Each row below holds a small network's activations on one input, seen along a few directions.
In each table, some parts of the input vary, and every possible input appears once, in random order.
A made-up example of a description, with smaller parts first: line(6) and (point or ring(9) or (values(3) and ring(8))).
Shared parts are said once, and a part with two or three values counts as separate values.
(in the rows, 100 means zero)

Other details of the inputs shift rows strongly along three fixed directions, in all tables alike. That doesn't count.

Table:
x1: 82	60	128	67	74	35	93	60	28	81	104
x2: 98	115	102	103	96	107	84	102	112	104	109
x3: 105	121	77	120	101	83	96	113	135	97	129
x4: 125	110	108	112	120	127	133	104	91	92	75
x5: 127	122	119	106	68	60	135	81	82	57	102
x6: 82	82	94	74	103	127	62	98	104	125	91
x7: 94	139	85	125	101	108	98	119	131	95	115
x8: 130	82	114	98	129	142	114	99	87	118	67
x9: 89	118	99	106	99	100	83	98	119	106	109
x10: 112	79	132	84	71	20	130	66	22	57	109
x11: 94	96	81	97	107	99	79	105	124	110	116
x12: 74	96	88	100	93	96	86	97	123	104	110
x13: 124	107	114	107	105	116	130	97	90	92	84
x14: 76	97	97	76	72	61	72	79	106	72	131
x15: 76	83	102	69	108	132	62	92	101	115	93
x16: 105	140	81	127	90	86	94	117	132	100	123
x17: 79	48	121	67	108	104	84	116	58	115	94
x18: 103	119	81	125	97	84	101	110	134	104	125
x19: 122	113	114	99	79	76	129	84	83	67	97
x20: 86	123	88	105	110	117	81	111	121	98	105
x21: 87	86	112	75	59	49	67	69	99	76	130
x22: 134	105	113	114	114	118	125	102	95	103	84
x23: 85	104	80	115	110	113	100	112	130	118	103
x24: 96	112	89	110	96	106	81	109	121	119	105
x25: 127	103	107	117	110	111	130	101	95	109	78
x26: 84	97	80	99	102	109	86	108	124	108	113
x27: 116	115	119	95	84	76	117	80	86	62	103
x28: 111	84	108	84	106	125	111	91	82	103	72
x29: 110	61	119	99	131	116	139	125	51	116	73
x30: 111	81	115	93	101	124	118	90	81	105	67
x31: 92	98	83	112	105	121	100	114	125	112	102
x32: 95	132	67	131	106	97	109	125	142	93	123
x33: 73	95	101	84	65	63	74	79	110	78	125
x34: 132	118	96	133	105	89	148	106	109	90	101
x35: 126	133	103	134	110	106	144	108	105	83	89
x36: 126	120	104	125	113	110	122	107	110	103	94
x37: 85	118	97	107	102	108	90	101	118	105	105
x38: 69	97	87	89	118	83	77	137	89	98	122
x39: 144	117	94	138	115	104	159	115	110	93	93
x40: 124	98	124	86	78	75	116	73	71	71	91
x41: 95	121	95	102	100	104	79	104	118	99	113
x42: 71	66	91	70	103	121	65	92	108	112	97
x43: 114	70	103	102	119	136	128	101	95	121	70
x44: 129	83	118	92	93	79	130	76	78	74	93
x45: 89	118	83	103	102	114	88	112	117	103	100
x46: 96	56	109	81	107	120	88	84	95	128	83
x47: 78	110	103	88	69	72	78	82	104	87	114
x48: 79	110	89	104	94	111	84	104	118	111	97
x49: 114	80	117	92	104	119	116	85	81	113	69
x50: 73	64	96	80	129	122	76	135	79	128	98
x51: 74	128	83	130	115	67	106	143	110	102	132
x52: 82	109	90	93	88	106	78	102	113	99	104
x53: 94	130	77	130	99	80	104	113	139	100	128
x54: 96	109	91	96	93	99	73	103	115	109	108
x55: 121	82	111	87	108	117	104	91	82	109	76
x56: 92	48	100	75	124	119	91	105	49	128	79
x57: 97	74	116	83	109	127	80	86	95	124	80
x58: 117	116	110	111	71	16	134	89	48	48	131
x59: 99	113	90	101	118	119	77	110	120	112	105
x60: 69	61	112	55	67	86	58	68	91	97	112
x61: 88	96	81	95	105	101	80	105	124	108	115
x62: 77	104	104	82	65	77	73	82	103	89	114
x63: 82	120	93	113	106	114	89	108	122	107	101
x64: 134	107	114	106	122	117	132	96	85	91	79
x65: 79	81	108	78	98	124	60	90	103	124	96
x66: 122	80	112	99	112	135	122	97	84	121	62
x67: 70	103	75	93	101	62	67	113	83	97	131
x68: 132	132	94	135	106	112	148	117	108	91	84
x69: 104	70	110	82	103	137	90	95	90	128	73
x70: 126	134	102	133	110	105	144	108	107	86	93
Each input here is: line(5) and (values(2) or (values(3) and line(4))).
Changing only the line(5) part turns x9 into x64. The same change can be made to x46. Which row results?
Answer: x11
Changing only the line(5) part turns x12 into x33. The same change can be made to x1. Which row results?
Answer: x10
Change only the values(2) part in x67. List by row number the other rows that result.
Answer: x38

Table:
x71: 81	115	81	99	97	120	72	112	137	111	114
x72: 92	52	135	54	76	61	78	66	50	87	104
x73: 60	112	67	107	111	104	68	137	122	120	124
x74: 71	95	74	105	99	103	85	103	138	120	118
x75: 51	111	77	100	103	94	56	130	119	113	131
x76: 66	119	59	119	84	83	63	118	161	110	141
x77: 135	167	103	142	71	44	152	96	111	45	123
x78: 88	125	86	105	92	107	80	107	133	107	109
x79: 121	90	107	109	120	146	121	99	96	122	67
x80: 69	68	105	60	79	71	60	82	67	96	112
x81: 74	69	116	72	101	94	81	96	69	102	98
x82: 119	83	106	100	126	152	111	99	103	127	61
x83: 125	77	95	112	139	132	131	121	75	130	73
x84: 114	84	104	98	123	154	110	100	99	128	60
x85: 120	86	137	86	83	48	143	76	38	46	94
x86: 84	42	133	45	76	67	64	62	47	94	102
x87: 91	45	135	54	86	80	77	72	55	99	96
x88: 84	72	108	74	92	83	88	91	64	93	99
x89: 90	122	85	116	98	116	84	113	136	116	109
x90: 125	88	107	112	125	150	125	103	100	126	63
x91: 81	115	83	99	95	112	66	108	139	107	118
x92: 161	118	116	128	118	110	175	94	85	71	73
x93: 94	102	95	97	102	124	82	102	123	117	91
x94: 127	162	101	129	73	37	130	89	119	35	136
x95: 113	136	90	123	87	37	123	106	89	64	133
x96: 91	124	87	109	100	110	79	104	131	109	107
x97: 135	138	104	135	96	89	149	100	102	77	96
x98: 138	83	103	112	144	174	146	111	93	126	48
What is each input in this table made of?
Answer: values(2) or line(11) or (values(3) and ring(5))
Which of the alternatives is x81?
Answer: line(11)
